These are the activations of a small neural network, seen along a few directions. Each row is one input.
In each table, some parts of the input vary, and every possible input appears once, in random order.
Descriptions start from the smaller parts, as in this example, which fits no table here: one of 2 separate values, together with either a single point or one of 9 places along a line or (one of 4 places along a line, together with one of 8 places around a ring).
Shared parts are said once, and a part with two or three values counts as separate values.
In the rows, zero is written as 128.

Table:
row 1: [ 23 174 148 116 104 180 145 129  68 127  86]
row 2: [187 114 139 152  77 112 139 176 120 143 136]
row 3: [171  73 104 122 130 102 123 164 184 173 122]
row 4: [ 97 166 146 137  85 153 211 140  75 106 164]
row 5: [162  88 114 143 136 104 118 176 178 141 152]
row 6: [142  98 121 193 108 113 105 141 176  64 236]
row 7: [193  81  68  89 150 104 113 171 163 222  89]
row 8: [181 100  87  70 185 101  88 121 161 201  69]
row 9: [105 150 129 116  91 162 201 158  69 124 125]
row 10: [134 139  83  74 115 166 199 156  50 209  62]
row 11: [136 113 139 144 164  90  93 119 173  89 165]
row 12: [179 128 155 180  74 107 145 162 122 124 172]
row 13: [159  90 125 103 169  98 100 113 179 153 103]
row 14: [129 138 146 121 214 112  74  83 168  93  97]
row 15: [112 131 116  99  88 160 207 148  72 154  94]
row 16: [196  98 132 135  77 108 151 159 123 180 111]
row 17: [116 146 146 136 202  96  75  74 170  61 132]
row 18: [  9 193 172 157  77 192 139  89  74  62 178]
row 19: [172 128 153 204  51 124 133 134 121  72 224]
row 20: [ 53 160 100  74 125 187 142 127  51 211  23]
row 21: [ 92 168 151 160  63 176 196 115  77  57 214]
row 22: [129 114 144 173 148 106  83  90 167  45 222]
row 23: [ 31 156 140  99 104 178 156 115  72 162  60]
row 24: [214 103  89  99  96 110 136 172 101 223  73]
row 25: [147 103 131 122 171 101  90 131 173 115 130]
row 26: [ 14 189 168 138  99 177 150 114  72 109 123]
row 27: [108 146 151 164 186 112  65  46 162  17 190]
row 28: [139 124 133  96 206 105  81  69 176 122  69]
row 29: [159 131  88  60 216 112  64  83 160 164  30]
row 30: [151  99 122 165 128  93 120 165 180 115 187]
What do these inputs look like to the network?
Answer: one of 5 places along a line, together with one of 6 places along a line
Changing only the place on the line of 5 turns row 21 into row 9. The same change can be made to row 22. Which row results?
Answer: row 25
Change only the place on the line of 5 in row 5. List by row number the other rows that result.
Answer: row 3, row 6, row 7, row 30
A walk changes only the place on the line of 6. It starts at row 29 and steps to row 8. List the rest of the walk in order.
Answer: row 7, row 24, row 10, row 20

Table:
row 31: [125 130 134 117 157 115  88 107 142 139 102]
row 32: [102 140 143 123 134 133  97 118 132 130 113]
row 33: [145 143 146 163  59 148 175 144  75 102 169]
row 34: [231  98 108 126 122  91 122 147 150 160 121]
row 35: [ 91 158 145 137 127 143 117 107 111 115 124]
row 36: [126 110 113 112 143 126 108 119 146 156 101]
row 37: [102 118 123 119 123 144 120 128 133 148 112]
row 38: [179 103  90 103 165 101 118 134 158 161 121]
row 39: [ 92 163 147 150 110 145 135 101  99  57 159]
row 40: [129 117 129 131 156 105  89 120 158 113 124]
row 41: [172 112 118 117 182  95  86 109 168 113 112]
row 42: [150 130 137 158  70 134 154 163 108 135 156]
row 43: [ 94 148 128 139  96 157 167 132  83 102 170]
row 44: [175 123  97  74 165 114 137 127 131 187  52]
row 45: [ 85 164 139 104 100 167 188 128  56 125 102]
row 46: [121 113 146 152 135 117 115 136 166  98 171]
row 47: [100 152 156 159 104 135 156 105 127  53 195]
row 48: [103 127 124  95 122 143 157 151 107 180  73]
row 49: [170 108 101  98 168 113 104 107 157 157  90]
row 50: [107 126 137 138 135 121 100 127 146 105 134]
row 51: [127 120 111  90 143 123 147 137 121 189  61]
row 52: [171 126 123 105 184 107  81  99 150 139  91]
row 53: [107 136 148 162 123 124 135 125 150  84 182]
row 54: [ 92 147 127 107 115 156 172 145  85 161  85]
row 55: [141 102 138 143 154  99 107 126 179 105 161]
row 56: [112 113 114 127 121 135 130 160 132 152 143]
row 57: [186  99 122 141  98 102 128 158 139 161 133]
row 58: [164 107 133 150  81 123 137 171 124 152 143]
row 59: [183  96 127 130 181  89 104 115 189 106 149]
row 60: [ 93 138 126 134 116 160 132 123 110 130 123]
row 61: [134 106 103 117 140 113 122 146 147 160 133]
row 62: [ 98 136 118 135 109 145 147 152 116 134 155]
row 63: [ 86 152 136 132 101 169 153 103  82  97 138]
row 64: [ 98 148 138 153 128 135 114 122 124  89 144]
row 65: [ 87 173 154 137 113 155 135  90  81  82 139]
Changing only one part turns row 31 into row 35. The same change can be made to row 61. Which row results?
Answer: row 62
What do these inputs look like to the network?
Answer: one of 5 places along a line, together with either a single point or one of 6 places along a line
Change only the place on the line of 5 in row 34. List by row number the other rows that result.
Answer: row 33, row 42, row 57, row 58
Which other rows agree with row 32 in the place on the line of 5? List them by row number.
Answer: row 37, row 46, row 48, row 50, row 56, row 58
